Each row below holds a small network's activations on one input, seen along a few directions.
In each table, some parts of the input vary, and every possible input appears once, in random order.
Descriptions start from the smaller parts, as in this example, which fits no table here: values(3) and (point or ring(9) or (line(4) and ring(5))).
Shared parts are said once, and a part with two or three values counts as separate values.

Other details of the inputs shift rows strongly along two fixed directions, in all tables alike. That doesn't count.
To show where, the next rows are all for the same input, with only those details redrawn:
[ 16  53  57 -28  -7  20 -22 -12  -6  89   7  32 -13]
[  2  16  22 -34  -8  21 -12  18  10  47 -20  25   4]
[ 19  26   3  11  -5  -1   8 -26  -7  14  -1  15 -37]
[ 29  65  33  21   4  -3   1 -61 -27  40  27  17 -64]
[ 11  -8 -23   3 -11   3  12   9  10 -18 -25  10 -16]
[ 22 -29 -59  43 -16 -14  31 -13   5 -77 -21  -4 -35]
[  4 -27 -18 -20 -17  14   0  37  20  -3 -40  18  14]
[ 10 -29 -39   8 -16   2  17  20  14 -36 -36  10  -6]

Table:
r1: [ -2  46  29  43  13   1 -10 -51 -10  20  38   9 -58]
r2: [-13   9 -12  29  -9   1   1  -7   7 -13   9  17 -29]
r3: [ 29  18 -20  33  -2 -35  18 -53 -37 -66   8  -7 -27]
r4: [  2 -34   3 -60  -9  23  10  50  -4  43 -31 -12  51]
r5: [-14 -35  26 -53   6  14 -12  33  38  33 -50  -5  54]
r6: [ -2 -29  -7 -46 -13   3  -2  63  -6  17  11  -2  60]
r7: [  2  -3  34 -45  10  -1 -22   8  16  36  24   7  38]
r8: [  7  56  69 -28   1   2 -30 -25 -12  88 -11  17   4]
r9: [-28 -29 -51  31  -3  12   4  42   7 -21   0 -29  -3]
r10: [-12  59  72 -29   6  -2 -43 -16  -7  70  31  21  25]
r11: [-17 -28 -35  14  -4   1  11  20 -14 -27 -40 -55  12]
r12: [-29 -13 -18  -9 -11  -1 -16  57  -8  -3   0 -28  61]
r13: [-13 -33   6 -35  10  -3  -5  17  20 -18 -31 -12  49]
r14: [  2 -44 -50  41  13 -14  25 -16  15 -85  32  -8 -14]
r15: [  5 -43 -16 -17  12  -9  19  -5  14 -50 -13 -20  26]
r16: [ -7  55  56  -9   1   3 -28  -8 -42  73  19 -27  15]
r17: [-10 -29 -15 -10 -12  11  -8  34  26   1 -50  12  17]
r18: [  4  -6  -2  20  18   6  10 -31  11   2  33   5 -30]
r19: [  0 -43  24 -61   8  17  -1  28  35  37 -36  -3  54]
r20: [ -6  15   1 -13 -10   9  -7  21  10  25   6  34 -10]
r21: [ 24  35 -13  52  17 -10  27 -56 -45  -3  69 -10 -83]
r22: [ 16  27  68 -31  13  30 -13 -27  13  95  21  11  -7]
r23: [-20  -3 -25  24  -3   0 -10  33  -8 -15  28 -25   9]
r24: [-20 -18   3 -29   2  -4 -15  21  12 -18 -41  -5  51]
r25: [ -4  12  16  29  17  10  -1 -33  10  12  30   5 -34]
r26: [ 39  51   5  46   6 -34  22 -83 -43 -26  17  -6 -70]
r27: [ 11  14  -1  10   5  -4   5  -2 -32  12  62   1 -22]
r28: [  7 -31 -37   6 -20   3  16  16  14 -37 -34   9  -7]
r29: [  0 -46 -48  51  12  -9  36 -23  24 -72 -20 -26 -31]
r30: [ 32  53  43  10  13 -12  11 -56 -70  31  52 -12 -33]
r31: [  1 -29 -44  39   8 -23  22 -29   6 -82 -40 -30 -21]
r32: [ 18  57  -6  51   2 -29   9 -64 -35 -35  64  12 -73]
r33: [-10   2  26 -17  12  -6 -17  -3   8   9  17   3  31]
r34: [-21   3  43 -35   4  16 -30  29  31  54  22  21  40]
r35: [-23 -22 -26  20   2  -5  -2  19  18 -52   4   9   7]
r36: [-11 -14  -6 -33  -8  -8 -12  28   6 -20 -44   4  53]
r37: [-20  18  26 -23  -8   5 -28  33  12  30  14  32  21]
r38: [-12   5 -11   5 -10 -22  -7   2  -5 -41   3   7  16]
r39: [-10  14  -9  32   7  11   5  -6 -16  17   0 -37 -24]
r40: [ 10 -31 -35   7   2  16  31  15 -11 -15  -5 -14  -8]
r41: [ -4 -16 -33  -7 -19 -22   5  21  -2 -63  -4  13  23]
r42: [-18 -36  -8  -7  -2  18  -6  32  36   0 -51   3  20]
Describe the family of inputs behind these rows.
Answer: ring(6) and (values(2) or line(5))
Changing only the ring(6) part turns r15 into r7. The same change can be made to r16. Which row results?
Answer: r12
Changing only the ring(6) part turns r4 into r40. The same change can be made to r11. Which row results?
Answer: r39
A walk changes only the ring(6) part. It starts at r1 and steps to r35. List the rest of the walk in order.
Answer: r10, r24, r31, r42
Change only the ring(6) part in r37. List by row number the other rows that result.
Answer: r2, r8, r17, r36, r38

Table:
r43: [-18 -69 -48   4  -5  29  13  64  59 -35 -47   2   5]
r44: [-17 -17  -7 -36 -20  27 -21  74  24  42 -38  21  33]
r45: [  6  30  61 -27  20 -11 -12 -40 -36  33  18 -18  20]
r46: [-27 -30 -10 -45 -24  27 -21  86  10  22 -29  10  60]
r47: [ 22  50  -7  55   0  -4  14 -62 -36 -20  18  -9 -81]
r48: [-18 -48 -48  22   7 -13  13  29  -3 -81  -4 -44  31]
r49: [  7  62  46  -8  -6   8 -15 -23 -19  82   1  11 -21]
r50: [-25  39  62 -39  16  16 -42  12 -17  92  37  -7  38]
r51: [-16  63  14  11  -3   2 -24  -3 -24  47  56  21 -32]
r52: [  8  31  38  -2  17 -25 -19 -56 -17  -4  85   8  11]
r53: [  7 -40  43 -62  -7  20  -8  22  34  53 -73   9  51]
r54: [ 26  32 -29  51   7 -39  35 -58 -47 -59  12 -42 -42]
r55: [ -3 -74 -32 -31 -14  15  16  40  55 -15 -74 -32  36]
r56: [-14  12 -24  45 -14 -26  31 -31  13 -92 -30  20 -13]
r57: [ 33  40   0  33   1 -20  25 -67 -34  -9  -1 -27 -52]
r58: [  2  65  12  21  -5  13 -23 -15 -10  50  39  26 -57]
r59: [  4  51  22  15  -5 -11  -9 -32 -46  31  24 -10 -22]
r60: [ -1  53  42 -16  -6   8 -28  -2 -30  67  21   5   0]
r61: [ 28  38  69 -26   2  13 -19 -49  40  65  30  51 -20]
r62: [  2 -68   4 -48  -6  55  13  53  34  32 -49  15  31]
r63: [ -6 -34  11 -50  14  -7 -35  18  14 -18 -26   2  86]
r64: [ 11  28 -53  77  -4 -16  25 -40 -18 -59  29  -1 -91]
r65: [-44  12   8  -8  17   9 -36  40   7  42  48   5  26]
r66: [ 11  -8 -49  69 -14 -12  28 -19 -17 -66  -5 -13 -57]
r67: [  1 -43 -58  11 -11 -15  23  38  -4 -68 -34 -30  23]
r68: [-28 -40  16 -70   9  23 -25  76  17  49  36  24  69]
r69: [  1 -37 -45  42   1  13  24  -3  34 -50 -32 -17 -35]
r70: [ -4  51  64 -21  22  -5 -25 -26 -25  74  41 -29  15]
r71: [ -8 -70 -63  27  -5  21  26  27  51 -53 -42  -7 -12]
r72: [ 16  36  47 -28   5  14  11  -5 -47  74  30  12   6]
r73: [-14  21  47  -1   7   1  -2 -15  53  17 -26  45   7]
r74: [-19 -75 -31 -34   5  18  12  60  -2 -40 -10 -29  63]
r75: [ 25   6 -35  89  18  -5  40 -84  -7 -52   3 -28 -87]
r76: [ 28  31  33  21  13   2   6 -56   2  44   1 -17 -48]
r77: [-34 -21 -17  -6 -25 -16   2  28  20 -60 -43  19  60]
r78: [-32 -31  15 -54   4  16 -23  67  12  31 -17 -28  83]
r79: [-46 -35 -14 -16  -2  -8 -11  32  29 -58 -25  -1  85]
r80: [  5 -53 -40 -25 -26   5   7  54  23 -24 -67 -21  40]
r81: [  1  33   5  69  22 -23   1 -51 -40 -34  82 -33 -53]
r82: [ 16  19  36 -36   3 -28 -28  -4 -10  16 -26  27  35]
r83: [  1   9 -23  60  20 -23  12 -33 -33 -63  53 -36 -31]
r84: [ 25  34  81 -34  12  -4 -32 -50  16  73 -21  31  -7]
r85: [ -4 -31   7 -53 -25  21 -10  75  28  44 -60   3  59]
r86: [  5  42  32  23  12  25 -13 -20  23  58  32  25 -59]
r87: [-37 -45 -51 -13 -17   4  -7  82  18 -26 -15   6  35]
r88: [-32 -67 -66  12  -2  31  10  52  63 -39 -28  15 -12]
r89: [  4 -37 -67  11  -5 -18  31  20 -15 -61  33  14 -18]
r90: [ 12  53  67 -54  -8  -9 -32  -9  -6  75  48  50  32]
r91: [ 30 -22 -67  50  -8 -17  47 -40 -22 -72  37  14 -81]
r92: [ 46  47   7  35  15 -42   6 -98 -35 -44  -3   8 -62]
r93: [ 19 -62 -64  21 -20  -2  54  21 -10 -74 -34  -3  -7]
r94: [  1 -59   2 -62  -1  41  -6  67  62  48 -11  45  20]
r95: [ -2  64  35   0   3   0 -25   0 -30  65  42  12 -17]
r96: [-32  48  55 -24  20  11 -50  15 -11  90  65   4  15]
r97: [ 18  47  68 -32   0  -5  -6 -41 -33  68 -18  18 -12]
r98: [ 29  -1 -28  79  13 -13  40 -76  -2 -49  -4 -35 -79]
r99: [-28 -48 -36 -15   7  -8  12  31   3 -52 -20 -54  54]
r100: [ 23   1 -27  35   3 -39  28 -67 -55 -78  -9 -24 -34]
r101: [  5 -33 -59  21 -13 -28  28  18 -13 -78 -27 -36  12]
r102: [ 31  47  50 -34 -11   0 -23 -29   9  52  29  53  -1]
Changing only one part turns r102 into r90. The same change can be made to r66. Which row results?
Answer: r46
Describe the family of inputs behind these rows.
Answer: line(4) and (point or ring(5) or line(9))
Change only the line(4) part in r78. List by row number the other rows that result.
Answer: r67, r85, r98
A walk changes only the ring(5) part. It starts at r61 and steps to r84. List the rest of the walk in order.
Answer: r53, r62, r94
Change only the line(9) part in r69. List by row number the other rows that result.
Answer: r43, r55, r71, r75, r76, r86, r88, r98

Table:
r103: [-28 -20  14 -47   9  27 -26  55  24  54   0 -22  61]
r104: [-37  15  48 -26  -6  43 -35  53  -1 105  15   6  28]
r105: [-13 -62 -53 -19  -3 -12   3  46   9 -78 -22 -40  54]
r106: [-44 -44 -15 -37  -1  13 -27  73  59 -29 -20   9  85]
r107: [ 42   1 -45  70 -12 -27  44 -71 -12 -83  16   0 -99]
r108: [-27 -17 -18 -39 -12 -10 -25  72  20 -35 -37  22  69]
r109: [ -5  30  68 -38  -4  23 -13  -1 -14  88 -29 -14  37]
r110: [ 17 -68 -72   4 -19 -28  31  18   5 -98 -58  -1  10]
r111: [ -3  20  26 -58 -14  22 -39  64  13 101  13  26  38]
r112: [ -1 -83 -56   0   6  -1  29  14  50 -83 -37 -18  20]
r113: [  9  77  27  35   7 -17   7 -41 -74  26  35 -13 -34]
r114: [-10   9  40 -74  -8   0 -34  50  -8  67   2  27  51]
r115: [  3 -28 -62  18   0 -21  14  26 -23 -66 -16 -25  12]
r116: [ -8 -80 -65   6  -5   9  15  32  43 -61 -47 -11 -10]
r117: [  2  70  24  35  -8   7   5 -14 -44  50  41   0 -40]
r118: [-26  16  51 -46 -10  22 -23  40 -20  73   2 -15  68]
r119: [ 16  65  55  17   7 -19 -22 -77 -10  21  12  12 -10]
r120: [  6 -62 -38  -8 -32  12  29  43  32 -45 -42  30  20]
r121: [ 37  30 -29  55  16 -38  31 -68 -49 -50  -9 -27 -74]
r122: [ 23  60  -7  49   1  -7   9 -32 -37  10  49  -6 -63]
r123: [ 24  69  36  -6  11 -26 -20 -28 -49  57  41   2 -18]
r124: [ 13  50  35   9  -6   5   1 -16 -27  41  61  36 -28]
r125: [ -5   0  54 -42   3  41 -13  17  28  75  -5  45  10]
r126: [-30 -26  40 -61   3  30 -22  49  22  62  13  25  70]
r127: [-20 -88 -74  -2  -9   4   7  66  38 -66  -9   3  24]
r128: [ 14 -19 -18  53  19 -13  47 -66   1 -75  18 -11 -47]
r129: [ -3 -63 -75  -2 -30  17  25  61  35 -49 -72 -11   9]
r130: [ -36  -66  -75   36  -13  -12    1   41   43 -105  -12    8   11]
r131: [ 34  62   9  41   6 -15   3 -48 -35  17  76  18 -66]
r132: [  7  42  18  56   9  13  19 -68 -23  16  20 -16 -90]
r133: [  51   56   -4   53   -5  -14   20  -82  -23    1   27   -3 -102]
r134: [  4 -25 -35  11  -9 -26   0   7  15 -78 -56  19  18]
r135: [-20 -10  46 -69  -5  13 -22  39  -2  48   8  17  75]
r136: [-43 -13  42 -48  -1  33 -21  67  14  78  -5 -11  68]
r137: [  1  47  44 -10  12  -8 -19 -18 -39  44  38 -28   4]
r138: [  5  48  34  34  16  -5 -10 -84  12   4  24   9 -31]
r139: [  0  23  44 -18  23  16  -7 -17  15  68  -4 -19  -2]
r140: [  14  -12  -55   51    1  -41   41  -34  -48 -109   24   -4  -30]
r141: [-23  13  64 -36   4  36 -11   8  15 102 -17 -11  24]
r142: [  16  -74  -57    8   -9  -20   30   -1   17 -102  -45  -22   24]
r143: [ 28  66  54  11  23 -13   0 -76 -40  44  13 -26 -38]
r144: [ 20 -26 -27  45   9 -27  47 -56 -17 -96  -4 -17 -25]
r145: [ -2  40  36 -25 -26  38  -2  18  -4  97 -25  18  -5]
r146: [ 13 -24 -37  56  23 -28  33 -70   2 -71  10 -38 -66]
r147: [-25 -60 -28 -33  10  11 -12  64  36 -17  -9 -24  61]
r148: [-23 -15   2 -32   6  36 -32  63  20  59   2  -1  31]
r149: [  42   52   24   29   23  -28    8 -100  -37    7   21  -25  -51]
r150: [-20 -78 -71  30  -9  -1  27  37  19 -90   3   9   3]
r151: [ -1  70  41  16  11 -20 -27 -54 -24   5  46   2   2]
r152: [-17 -69 -51 -10   4  30   9  59  48 -27 -59 -15  10]
r153: [ 41  49  25  30   8 -24  31 -80 -49 -16  16  19 -58]
r154: [  1 -37 -53  15 -13 -12  38  19 -16 -65 -74 -23   2]
r155: [-30  23  23 -49 -21   8 -44  66  34  53  -3  48  44]
r156: [ 17  31  43 -61  -5  -2 -27   7 -12  90 -31  18  15]
r157: [ 13  46  27  36  25  -4 -22 -36 -24  42  71  -4 -61]
r158: [-28 -57 -38  -2  -2  15 -10  45  70 -56 -54  26  25]
r159: [ 27  33  25  27  18   8   2 -70  -3  25  35  16 -68]
r160: [ -8  11  38 -30  15  13 -25   5   7  54  45   4  28]
r161: [-17 -12  43 -82  -4  10 -36  52  10  59   0   7  81]
r162: [ 12  12 -40  77 -23 -33  24 -66   9 -89   1  18 -75]
Changing only one part turns r160 into r114. The same change can be made to r139. Which row results?
Answer: r121
Changing only one part turns r143 into r152. The same change can be made to r149. Which row results?
Answer: r116
Describe the family of inputs behind these rows.
Answer: values(2) and ring(5) and (point or line(5))
Change only the values(2) part in r147. List by row number the other rows that result.
Answer: r146
Change only the values(2) part in r115. List by row number the other rows that result.
Answer: r121
Which other rows agree with r145 in the ring(5) part and the values(2) part? List them by row number.
Answer: r107, r120, r129, r133, r162
Change only the line(5) part in r105. List by row number the other rows that result.
Answer: r118, r135, r137, r161
Change only the line(5) part in r121. List by row number the other rows that result.
Answer: r110, r153, r154, r156
